These are the activations of a small neural network, seen along a few directions. Each row is one input.
In each table, some parts of the input vary, and every possible input appears once, in random order.
A made-up example of a description, with smaller parts first: ring(8) and (point or line(9) or (values(3) and line(4))).
Shared parts are said once, and a part with two or three values counts as separate values.
In the rows, 128 means zero.

Other details of the inputs vary at random and push rows far along two fixed directions, the same in every table; ignore that.

A family of inputs:
row 1: [118 140 153 166 136  80 140 114 146 122 106 132 121 142 126]
row 2: [136 130 120 109 129 140 116 153 136 119 116 114 149  98 135]
row 3: [125 124  88 100 128 128 135 156  94 117  70  90 164  90 145]
row 4: [132 123 130 128 132 152 127 133 127 142 179 136 112 145 118]
row 5: [135 123 146 133 135 128 123 127 126 136 171 145 105 146 113]
row 6: [140 150 126  91 136 104 112 158 120 101  78 113 159  74 148]
row 7: [129 131 167 168 132 112 112 121 148 135 132 136 108 116 112]
row 8: [131 132 132 117 134 123 123 145 132 124 127 118 143 103 135]
row 9: [126 119  92 107 138 174 145 139 132 127 137 130 127 157 148]
row 10: [137 128 116 117 135 156 129 130 112 141 191 142 106 155 124]
row 11: [128 137  92  93 130 159 138 147 129 115 104 111 151 141 147]
row 12: [122 144 105  93 116 115 119 140 117  92  38  95 190  88 150]
row 13: [126 120 142 137 123 144 124 120 128 140 175 144 115 142 122]
row 14: [142 131  93  87 107 154 132 126 133 130 117 115 129 121 129]
row 15: [126 124  95 105 131 131 134 152  94 116  73  96 156  94 138]
row 16: [128 125 159 164 133  95 119 125 145 138 142 139 120 118 113]
row 17: [126 122 136 141 118 146 111 123 140 139 142 135 127 121 134]
row 18: [130 135 137 131 140 113 125 129 120 131 160 135 113 129 124]
row 19: [125 129 112 118 125 161 143 122 128 127 134 137 128 166 135]
row 20: [137 121 115 102 131 141 125 145 121 129 158 123 133 130 136]
row 21: [130 127  89 104 125 157 139 133 111 131 135 109 150 155 127]
row 22: [116 135 166 161 149  80 134 119 150 115  78 137 115 122 126]
row 23: [106 142 171 168 128  76 128 104 145 115  82 142 117 135 124]
row 24: [139 130  93  90 106 142 134 126 135 130 115 110 135 113 134]
row 25: [128 110  82 115 125 151 144 139  90 141 130 112 146 132 141]
row 26: [133 127  93  86  93 148 125 114 133 122 104 124 141 109 142]
row 27: [132 133 147 134 133 121 124 118 117 129 165 145 105 138 120]
row 28: [116 143 166 159 134  70 124 106 127 113  69 121 132 119 106]
row 29: [134 119 134 126 127 157 126 126 126 138 176 138 118 143 123]
row 30: [127 111 121 146 130 141 139 119  95 146 144 133 105 153 110]
row 31: [133 129 117 122 135 135 129 130 116 140 178 141 120 139 132]
row 32: [114 125 154 172 145 100 147 115 148 133 133 145  96 160 119]
row 33: [142 127 103  98 106 149 134 114 134 133 127 127 120 127 122]
row 34: [126 131 158 151 112  92 128  84 146 137 117 143  91 128  99]
row 35: [107 128 154 162 128  69 125 113 105 116  60 121 130  94 118]
row 36: [126 138 181 148 140  68 114 123 136 112 104 133 118  99 117]
row 37: [124 121 173 169 131 110 118 111 144 134 154 146 103 133 102]
row 38: [128 113 130 130 117 159 120 125 133 138 171 141 125 141 125]
row 39: [112 131 153 161 145  75 142 124 151 117  89 133 127 120 141]
row 40: [133 123 115 129 104 128 142 101 138 148 154 136 105 143 118]
row 41: [130 116 133 150 127 159 123 124 138 152 182 137 108 148 120]
row 42: [133 120 119 120 129 151 123 141 134 134 156 125 136 124 128]
row 43: [127 122  93 125 123 155 144 120 112 141 160 122 141 171 124]
row 44: [136 127 135 119 134 130 124 137 124 133 158 132 117 136 122]
row 45: [124 128 126 142 132 139 137 113 115 141 152 127 112 177 100]
row 46: [126 125 160 171 132 128 115 117 146 148 159 140  97 138 109]
row 47: [119 114  87 107 124 182 141 127 129 128 141 146 135 163 156]
row 48: [131 120 138 157 124 136 120 126 143 148 159 136 120 130 126]
row 49: [129 145 113  99 132 125 131 149 136  99  58 108 163 109 151]
row 50: [138 132 131 109 130 124 111 153 139 108  91 113 155  85 134]
row 51: [124 128 158 136 127 103 117 121 128 124 141 140 115 124 124]
row 52: [124 131 114 130 130 147 146 125 132 136 147 131 120 173 129]
row 53: [125 121  86  93 132 172 140 142 131 111 105 129 152 135 162]
row 54: [138 133 123 100 129 141 119 152 128 117 118 115 150  99 141]
row 55: [122 139 158 159 135  87 128 110 127 124 100 125 119 141  99]
row 56: [115 127 160 168 133  72 129 114 106 121  71 125 118 104 109]
row 57: [134 136 117  97 124 137 118 139 112 114 131 128 143 108 151]
row 58: [137 121 120 116 130 136 130 138 121 140 171 137 129 137 133]
row 59: [131 138 128 114 132 109 120 151 133 117 102 113 160  83 144]
row 60: [133 121 127 129 121 162 115 132 138 132 141 127 134 118 137]
Each input here is: line(6) and (point or line(4) or line(5)).
The inputs of row 55 and row 21 match in every part but the line(6) part. If row 7 is changed in the same way as row 55 into row 21, which row does it become?
> row 41
Which other rows does row 20 become when the line(6) part takes its other values? List them by row number.
> row 5, row 36, row 44, row 51, row 58
Start at row 57 and move only the line(5) part, one step at a time. The first step leads to row 51. Which rows follow, in order?
> row 13, row 38, row 17
Start at row 57 and move only the line(6) part, one step at a time. The first step leads to row 27. Which rows follow, in order?
> row 6, row 10, row 18, row 31

A family of inputs:
row 61: [146 118  83  80 115 174 126 152 120 137 152 113 153 109 150]
row 62: [129 137  87  87 120 127 123 148 121  98  36  83 187  69 151]
row 63: [132 114  78 103 111 195 138 134 101 136 144 115 143 146 137]
row 64: [121 134 133 138 132 120 139 103 133 128 138 145 105 161 133]
row 65: [128 123 129 124 132 160 122 137 138 135 174 139 126 144 136]
row 66: [116 134 160 153 118  86 133  97 145 125 103 139 107 131 107]
row 67: [142 116 100 111 121 156 132 137 120 150 179 129 114 134 124]
row 68: [121 128 124 119 127 103 119 146 110 105  39 101 171  66 142]
row 69: [142 130 132 107 125 134 117 129 100 125 156 129 120 130 112]
row 70: [114 140 143 150 139  84 129 135 125 106  56 112 144 102 136]
row 71: [124 134 139 148 118 114 137 103 136 141 120 131 107 151 104]
row 72: [140 118  93  81 111 187 114 152 129 127 149 115 156 111 152]
row 73: [119 115 118 139 136 142 138 137 104 130 125 131 134 145 136]
row 74: [139 128 102 103 129 158 123 153 134 126 146 127 155 120 150]
row 75: [117 139 146 129 134  80 138 126 147 104  64 124 138 115 134]
row 76: [130 130 140 148 139 110 138 129 131 141 165 136  98 138 117]
row 77: [139 115 126 120 121 178 115 130 138 138 171 142 118 136 130]
row 78: [133 126 160 155 126  96 114 117 144 137 134 137 121 106 116]
row 79: [124 131 157 156 143  95 129 126 140 139 152 135 109 129 116]
row 80: [120 135 151 152 119 106 132  90 134 136 141 155  88 148 109]
row 81: [123 128 128 150 133 131 145 109 135 143 145 138 105 182 113]
row 82: [131 131 137 115 138 134 123 129 100 128 172 135 120 154 115]
row 83: [130 135 152 130 141 127 112 142 150 114 113 134 139 105 141]
row 84: [113 133 155 173 144  74 137 112 137 123  95 126 115 139 110]
What do these inputs look like to the network?
> values(2) and (point or line(5) or line(6))
The inputs of row 72 and row 65 match in every part but the values(2) part. If row 71 is changed in the same way as row 72 into row 65, which row does it become?
> row 81
Start at row 83 and move only the line(5) part, one step at a time. The first step leads to row 65. Which rows follow, in order?
> row 74, row 79, row 76
Which other rows does row 78 become when the values(2) part takes its other values? List them by row number.
> row 74
